A small network was shown many inputs. Here are its activations along a few directions, one row for each input.
In each table, some parts of the input vary, and every possible input appears once, in random order.
A made-up example of a description, with smaller parts first: one of 8 places around a ring, together with either a single point or (one of 2 separate values, together with one of 4 places along a line) or one of 11 places around a ring.
Shared parts are said once, and a part with two or three values counts as separate values.

Other details of the inputs vary at random and push rows far along three fixed directions, the same in every table; ignore that.

A family of inputs:
row 1: [-1  3  4  7  2  2  5 -6  0 -8  1 -3]
row 2: [ -5   0   2   1   0   9  -5 -10   8   0  -1  -5]
row 3: [ 2 -1  4  5  1  6  0 -9  8 -4  1 -2]
row 4: [ 2  8 -4 -4 -9  1 -3 -2  1 -2  0 -8]
row 5: [ -6 -12 -17  14 -12 -17  10  -4  15  10 -16   1]
row 6: [ 2  4  3  3  0 -1  5 -8 -1 -3 -1 -8]
row 7: [ 3 -6  1  5 -2  9  7 -4  3 -4  0  7]
row 8: [  0   3  -5  -5  -2  -2   4  -3  -3 -11  -3  -3]
row 9: [-1 -7 -1  2 -5 12 -1  1  5  3 -1 -3]
row 10: [ -2   1  -2   3   1   1   2  -5  -1 -13   0   0]
row 11: [-5 -5 -5  2 -5  7  1  6 -3 -4 -1 -3]
row 12: [-2 -3 -4 -3 -6  5  3  4 -5  1 -3 -7]
row 13: [ 5  9  2  2 -6 -1  3 -8  1  0  2 -5]
row 14: [ 2  0  2  3  1  5  3 -9  7 -9  0  3]
row 15: [ 3 -7  3  7 -2 10  5 -4  4  1  0  2]
row 16: [ 1 -2 -3 -1 -4  2 10 -1 -7 -5 -3  2]
row 17: [-10   1 -10 -21  43 -23  21  21   9  28  50  17]
row 18: [-2 -2 -1  0 -6  5  4  3 -4  4 -3 -9]
row 19: [-8 -4  2  6 -2  9  1 -2 -4  4 -1 -4]
row 20: [-10  -5 -14 -21  44 -17  14  20  17  24  51  23]
row 21: [ 0 -3 -6 -3 -5  2  8  2 -7 -6 -4  1]
row 22: [-2  0  1  7  2  3 -2 -9 -2 -2  2 -9]
row 23: [ 2 -2  3  4 -3  3 10 -3 -5  3 -2 -4]
row 24: [-1 -4  2  8 -1  5  9 -1 -4 -5  0  3]
row 25: [ -7   5 -16 -24  37 -24  17  21  10  29  51  21]
row 26: [ -2   4   0   0 -10   6   3  -4  -4  10  -1  -3]
row 27: [ 2 -8  1  6 -1 11  0 -7  1  5  1 -1]
row 28: [ 5  9  1  0 -6 -2  6 -8  0 -5  1  0]
row 29: [-1 -2 -3 -1 -2  8 -6 -3  9 -6  0 -6]
row 30: [  7 -19  49 -10   3 -34 -52  14  -2   5 -15  18]
row 31: [ 3 -5  4  6 -2 10  7 -4  4 -1  0  5]
row 32: [ 2  5  4  1  0 -1  8 -7 -1 -5 -1 -6]
row 33: [ -2  -1  -5  -3  -2   6  -4  -3   7 -11  -1   0]
row 34: [ -1   2   2   6   2   1   4  -6   0 -11   1  -1]
row 35: [  1   2  -7  -4 -13   3   2   4  -3   1  -1  -2]
row 36: [-3  4 -4 -5 -4  0 -1  0  0 -7 -3 -9]
row 37: [-2 -5 -3  5 -2  5  7  0 -6 -7 -1  4]
row 38: [-2  9  1 -2 -7  2 -2 -9  1  5 -1 -8]
row 39: [ 3  8 -6 -5 -8 -2  2 -4 -1 -8 -1  0]
row 40: [-1 -8 -3  0 -5 12 -2  2  4 -1 -1 -1]
row 41: [  9 -26  43 -11   1 -33 -44  18  -9   1 -16  33]
row 42: [-2 -7 -5 -1 -6 11 -1  3  4 -3 -2  1]
row 43: [-3 -6 -5  2 -3  5  5  2 -5 -8 -1  4]
row 44: [  5   7   0   2  -5   0  -1 -11  -2   4   2  -8]
row 45: [-2 -2 -5 -3 -7  4  4  5 -5 -1 -4 -5]
row 46: [  1   4  -2  -2  -1  -2   5  -6  -3 -10  -2  -2]
row 47: [ -6  13  -9 -22  40 -27  15  15  16  29  53  13]
row 48: [  1   3  -2  -1 -12   4   2   2  -2   7   0  -6]
row 49: [ 5  3  1  4 -9  2  8 -4 -4  6  1  0]
row 50: [-5 -5 -1  5 -4  8  1  4 -2  1  0 -7]
row 51: [ 5  1 -1  3 -8  4  3 -6 -6  9  2 -4]
row 52: [-1 -4  3  9 -2  6  6 -2 -4  0  1 -2]
row 53: [-5 -5 -6  2 -4  6  2  4 -4 -7 -1  1]
row 54: [-6 -1  1  0 -4  6  4 -3 -5  7 -4 -7]
row 55: [  2  -2   1   5   2   7  -4 -12   6  -1   2  -6]
row 56: [  3   2  -7  -3 -11   1   6   1  -5  -3  -1   5]
row 57: [  1   3   1   2   1   0   1 -10  -3   1   0 -12]
row 58: [  7 -19  45 -13   2 -35 -52  16  -2   0 -16  23]
row 59: [ 54  92 -46  43  93  27 -26  50 -10  30 -94  32]
row 60: [ -3   0  -5   1   0   1   1  -3  -1 -14  -1  -1]
row 61: [ -2   4   0  -2  -3   1   0  -2   0  -1  -2 -14]
row 62: [ -5   1  -5   0  -1   2  -2   0   0 -13  -1  -3]
row 63: [  1   9  -2  -2  -9   1  -2  -3   2   2   0 -10]
row 64: [-4 -5 -3  3 -4  8  0  5 -3 -2 -1 -5]
row 65: [ 10 -14  51 -10   5 -43 -39  11 -13   0 -16  23]
row 66: [  2  -1  -2   0   1   5   0  -8   6 -12   0   3]
row 67: [-9  2  2  4  1  5 -3 -7  1 -1 -1 -9]
row 68: [-2 -3 -6 -4 -6  3  5  4 -6 -5 -4 -1]
row 69: [  2   2  -5  -3 -12   4   1   3  -3   4   0  -4]
row 70: [-5  0 -3  1 -1  4 -4  0  1 -7  0 -9]
row 71: [ 1  8 -7 -6 -9 -1 -1 -2  0 -7 -1 -2]
row 72: [-1 -6  1  9 -1  7  2 -4 -6  3  2 -5]
row 73: [ 2 -1  3  3 -3  3 12 -2 -6  1 -2 -1]
row 74: [ -2   3  -3  -4  -3   1  -1  -1  -1  -5  -2 -12]
row 75: [ -7  -6 -16  13  -9 -21   5  -9  19   5 -15  -3]
row 76: [ -6   5   2  -1  -1   2   0  -8  -1   2  -3 -11]
row 77: [ 3  0  4  4  1  6  3 -9  8 -6  1  0]
row 78: [  0  -2  -5  -2  -1   5  -1  -5   7 -13  -1   3]
row 79: [-1 -7 -6 -1 -5 10  0  2  3 -6 -2  5]
row 80: [-14   6 -17 -28  43 -26  10  22  14  21  49  10]
row 81: [ 6  4  2  3 -9  2 10 -3 -4  3  1  2]
row 82: [ 2 -3  0  4 -3  4  5 -5 -8  6 -1 -7]
row 83: [ 6  3  0  2 -9  2 10 -3 -4  0  0  5]
row 84: [  2   2  -8  -4 -12   2   3   3  -4  -2  -1   2]
row 85: [-1 -3  4  8 -2  6  9 -2 -4 -2  1  1]
row 86: [ -5   1   0   3  -1   4  -3  -1   2  -4   0 -12]
row 87: [-1  2  4  8  2  2  2 -7  1 -5  2 -6]
row 88: [  9 -10  43 -16  -5 -42 -49  17 -10   4 -15  20]
row 89: [-5 -6  2  3 -3 13 -1 -5  4  6 -2 -1]
row 90: [ -5   1  -4   1  -2   3  -4   1   1 -10   0  -7]
Each input here is: one of 2 separate values, together with either a single point or (one of 4 places along a line, together with one of 11 places around a ring).
The inputs of row 10 and row 37 match in every part but the choice among 2 separate values. If row 60 is changed in the same way as row 10 into row 37, which row does it become?
> row 43
The inputs of row 36 and row 45 match in every part but the choice among 2 separate values. If row 57 is changed in the same way as row 36 into row 45, which row does it become?
> row 82
Start at row 83 and move only the place on the line of 4, one step at a time. The first step leads to row 17. Which rows follow, in order?
> row 24, row 7
Change only the choice among 2 separate values in row 52. List by row number the other rows that result.
> row 87
Start at row 9 and move only the place on the ring of 11, one step at a time. The first step leads to row 40. Which rows follow, in order?
> row 42, row 79, row 41, row 20, row 7, row 31, row 15, row 27, row 89

A family of inputs:
row 91: [  0  -7   7   3  -9  -1 -12  -6   2 -11 -12  -2]
row 92: [  2  -6   8  -1 -10   1 -11  -3  -2 -15 -10   1]
row 93: [ -1  -7  10   4  -9   0 -11  -7   2  -9 -12  -2]
row 94: [  5   8  -6  -6  28 -10  -3  24  -1  17   3  18]
row 95: [  2  -5  10  -1  -9   3 -10  -3  -4 -14  -9   1]
row 96: [  3  -5  15   5  -8   4  -9  -6  -5 -10  -7  -2]
row 97: [  3   5  -3   0  30 -14  -4  19   5  24   2  13]
row 98: [-28 -34   7 -20 -37   1  30 -34  13 -14  62 -23]
row 99: [  1  -9  11   7 -14   1  -5  -4  -6   3 -12  -2]
row 100: [  4  -8  11   3 -12   2  -2  -3 -11  -4 -10   3]
row 101: [  8  38 -68  35  -5  66  43 -13   4 -14 -35 -25]
row 102: [  3  -5  14   2  -6   5  -8  -7  -7 -11  -8  -1]
row 103: [  7  32  -3 -14  27 -25 -12  13   0  16   6   0]
row 104: [  0  -9   7   5 -15  -3  -5  -3  -2  -2 -14   2]
row 105: [-28 -18  -8 -30   7 -10  31  -6  17   2  77  -6]
row 106: [ 6  8 -1  0 29 -9 -3 18  1 26  4 16]
row 107: [ -6  21 -46   3  22  27  42   5   8  10  24  -7]
row 108: [  3  -8   5   0 -16  -1  -5   1  -6  -8 -13   4]
row 109: [  0  -7  12   5  -8   0 -10  -8   2  -7 -12  -5]
row 110: [  1  -9   5   4 -16  -4  -5  -2  -3  -4 -14   2]
row 111: [  2   9  -7  -5  34 -11 -12  19   8  11   4  14]
row 112: [  8  30  -5 -13  21 -28  -5  16  -5  23   4   3]
row 113: [  0  -7  13   6  -8   4 -12  -7  -1  -4 -10  -6]
row 114: [  5  -7  12   6 -14   1  -3  -3  -9  -2  -9   2]
The inputs of row 109 and row 97 match in every part but one. If row 105 is changed in the same way as row 109 into row 97, which row does it become?
> row 107
Describe the family of inputs behind these rows.
> one of 2 separate values, together with either a single point or one of 11 places around a ring

A family of inputs:
row 115: [ -7   0  -6 -19 -15   6   9  -9   7  -3  13 -12]
row 116: [-11   3  -7 -16 -10  -2  14  -9 -11 -15  16 -11]
row 117: [  6 -22  24  13  -9  -7 -36   1   2 -12 -29  15]
row 118: [ 16  41 -39  42  20  49  31 -13  -1   9 -40 -19]
row 119: [ -4   5  -3 -20 -14   7  13 -13  -5  -6  18  -6]
row 120: [-15  -2 -10 -15 -11  -3  11  -4   1 -12  11 -17]
row 121: [ -8 -17   2   2  -1  11  20 -13   7 -14  16   4]
row 122: [ -7  -4  -6  -4 -11  -8  26 -10  -3 -10  11  -5]
row 123: [ -4  -2  10   1  -6   5  21 -18  -4   2  20 -14]
row 124: [ 21  61 -54  22  75   6  15  41   1  29 -21  21]
row 125: [  9  -1  27 -10  55 -32 -56  46   4  19  -6  40]
row 126: [  3 -32  16   5 -28  -7 -14  29 -32   8 -36  19]
row 127: [  4  16   0 -29  49 -26   3  29   6  32  36  27]
row 128: [ -9   6 -11 -11 -15  -3  10  -5 -10 -16  20  -9]
row 129: [ -7 -18  -5   8  -6   7  15 -12  12 -12  18   5]
row 130: [-12 -23  -4   4  -2   8  14 -15  16  -9  12   0]
row 131: [ 12  -7  42  12  -8 -12 -18  -7 -17   3 -27   5]
row 132: [ 16  22 -56  31  -2  65  34  22 -15  21 -47   2]
row 133: [  1   3  -9 -17 -18   6   6  -6   2  -7  21 -11]
row 134: [-11 -10   1  -9   0  18   9 -12  -1 -19  20  -2]
row 135: [-17  -3 -11 -12 -11  -5  10  -5   6 -11   9 -18]
row 136: [-15 -42  -9   4 -16  28  22  14  -7   6  13  11]
row 137: [-15  -4   3  -3  -7   7   7 -14   7   5  15 -25]
row 138: [  3  -9  35   7 -10 -11 -33  -5  -6   6 -31  -7]
row 139: [ -4   0   1  -5 -10   8   4 -10  -3  -1  25 -23]
row 140: [  4   2  -4  -7 -20   1  18 -10   1  -4  20   0]
row 141: [ -7  -8 -10  -9 -16  -1  13 -15  13   3   9  -7]
row 142: [  1   0   0 -11 -14   3  22 -13   1  -4  16  -2]
row 143: [-14  -3  -3 -19  62 -17 -12  31  23  23  32  21]
row 144: [-12   1 -14 -11 -16  -5   7  -1   2 -13  15 -15]
row 145: [ -5  16   7 -21  57 -21  -5  22  -2  37  40  12]
row 146: [ -4 -12   0   3  -5  12  14  -9   6 -17  23   3]
row 147: [ -6 -14   3  -1   0  13  18 -12   5 -17  18   2]
row 148: [  8  -7  25  -5 -18 -14 -32  -1  -2   0 -35   5]
row 149: [ -7   5   3  -3 -10   8   7 -14  -9  -1  26 -16]
row 150: [ 17  47 -39  28  22  58  18  -6  -7   1 -36 -31]
row 151: [ 18  38 -48  31  23  64  10   4   2 -18 -34 -13]
row 152: [ 21  56 -51  21   7  54  18  -2  -8  -5 -33 -11]
row 153: [-10 -20  -8   8  -7   7  10 -12  16 -10  16   2]
row 154: [ -5  -6   1  10 -12  -1  17 -18   3   7  19 -10]
row 155: [  6  -9  16   7 -19 -27 -30   4  -8  -9 -34   6]
row 156: [ 16  13  20 -19  50 -51 -50  51 -12  21  -7  32]
row 157: [  9 -17  32  -3  -1   2 -35   3 -10 -21 -26   7]
row 158: [ 10 -14  38   3  -2   1 -25   2 -12 -20 -25  16]
row 159: [-15  -3 -17  -5 -17  -9   7  -5   8  -8  12 -15]
row 160: [  9 -10  25   5 -13 -26 -16  -1 -14  -9 -36  11]
row 161: [ -2  -6 -12  -2 -21  -4  14 -13  12   3  14  -1]
row 162: [ -2  17  -8 -21  49 -36   0  37   1  23  38  23]
row 163: [ 17  -2  29 -13 -15  -8 -31   2 -14  -8 -28   4]
row 164: [ -6  -1  -5  -8 -10  -6  24  -9  -5 -13  13  -7]
row 165: [ -7  -5 -13   2 -16 -12  20  -9   2  -8  13  -3]
row 166: [  7  -3  34   6 -14  -8 -38   1 -12   1 -23  -6]
row 167: [  9 -10  30   3  -7   1 -36   3 -16 -21 -20  16]
row 168: [ -5   1  11  -3  -6   9  18 -15  -6   0  21 -16]
row 169: [-14  -9 -14  -5 -12 -10  15 -11   7  -6   7 -12]
row 170: [  2   0  -5  -4 -20  -1  20 -11   3  -2  18   2]
row 171: [ 14 -11  25   2 -18 -18 -22  -5  -4   2 -35  14]
row 172: [-13   8 -14 -23  52 -40  -6  32  15  31  26  14]
row 173: [ -4   5  -3  -4  52 -33  -4  22  15  47  36  17]
row 174: [ -2  -6  -5  -6 -15  -2  23 -17   7   2  11   0]
row 175: [  9 -23  33  12  -3  -7 -22  -4  -4 -13 -31  20]
row 176: [-11 -10 -12  -2 -12 -12  20 -12   6  -6   7  -8]
row 177: [-13 -30  -3   5 -21  20  24   9 -16  25  14  -4]
row 178: [ -5 -14  -1   6  -6  10  16 -10   7 -15  21   5]
row 179: [ -5   7 -17 -12  49 -45  -1  32  14  33  30  25]
row 180: [-13  -2   4  -6  -7   8   8 -13   3   3  17 -24]
row 181: [  0  -2  -1  -8 -15   0  24 -14   3  -1  14   0]
row 182: [ -8   4   0 -11  56 -30  -5  20  16  46  31  11]
row 183: [  3  -3  19   0 -19 -22 -35   9  -9 -13 -31   0]
row 184: [-11  -1  -3 -22  62 -15 -11  32  19  22  34  22]
row 185: [  5  -6  31  12 -15 -13 -38  -2  -6   5 -27  -5]
row 186: [ 32  37  -8  51  19  32 -16  -1 -12  10 -89  -4]
row 187: [  3 -19  25  10  -9  -5 -40   3   3 -14 -28  10]
row 188: [ -4   1  -8  -3 -15  -8  20  -6  -4 -13  18  -5]
row 189: [ 20   3  31  -3 -22 -11 -26   3 -16  -8 -23  14]
row 190: [-15 -14  -7  -1  -7  13   0  -5  16 -15  18  -8]
row 191: [  3 -24  28   9  -4  -6 -32  -3   2 -12 -33  13]
row 192: [ -7   1  -3 -11 -10  -3  21  -6  -7 -15  15  -9]
row 193: [-10  -7  -4   7 -12   0   8 -16   9   8  17 -17]
row 194: [ -8  -2 -13  -9 -22   0   5  -9  14   1  14 -10]
row 195: [ 17  40 -43  36  21  63  21   1   0 -18 -32  -5]
row 196: [  1  -4  -9  -2 -21  -4  19 -13   7   1  15   2]
row 197: [ -3  -2   5   8 -12   2  18 -15  -2   4  22 -10]
row 198: [ 10  -2  23  -3 -23 -13 -37   5  -3  -4 -29   5]
row 199: [-17 -18  -5  -2  -2  12   5 -11  18 -11  12  -8]
row 200: [ 27  45 -11  45  12  38 -29   8 -11   4 -81 -13]
row 201: [ 13  -1  24  -7 -23 -11 -36   5  -8  -5 -27   6]
row 202: [ 17  61 -51   7  74  20   1  38  16  38 -26  11]
row 203: [ 14   1  41   9 -13  -8 -27  -1 -21  -2 -19   2]
row 204: [ -8  -1  -9 -17  -9  -2  12  -5  -4 -16  14 -17]
row 205: [ -5  -5 -14  -5 -21  -3   9 -12  14   2  13  -5]
row 206: [ -2   0   6   5 -11   4  16 -14  -3   2  24 -12]
Describe the family of inputs behind these rows.
> one of 4 separate values, together with either a single point or (one of 2 separate values, together with one of 11 places around a ring)
The inputs of row 200 and row 183 match in every part but the choice among 4 separate values. If row 203 is changed in the same way as row 200 into row 183, which row does it become?
> row 162
The inputs of row 122 and row 131 match in every part but the choice among 4 separate values. If row 144 is changed in the same way as row 122 into row 131, which row does it become?
> row 166
The inputs of row 130 and row 186 match in every part but the choice among 4 separate values. If row 136 is changed in the same way as row 130 into row 186, which row does it become?
> row 177
Change only the choice among 2 separate values in row 147. List by row number the other rows that result.
> row 146
Change only the choice among 4 separate values in row 145. List by row number the other rows that result.
> row 116, row 119, row 134
Change only the place on the ring of 11 in row 151. List by row number the other rows that result.
> row 117, row 125, row 129, row 146, row 153, row 167, row 178, row 187, row 190, row 195
Change only the choice among 4 separate values in row 124. List by row number the other rows that result.
> row 170, row 178, row 197
Change only the place on the ring of 11 in row 163. List by row number the other rows that result.
> row 115, row 119, row 127, row 141, row 142, row 148, row 171, row 174, row 181, row 202
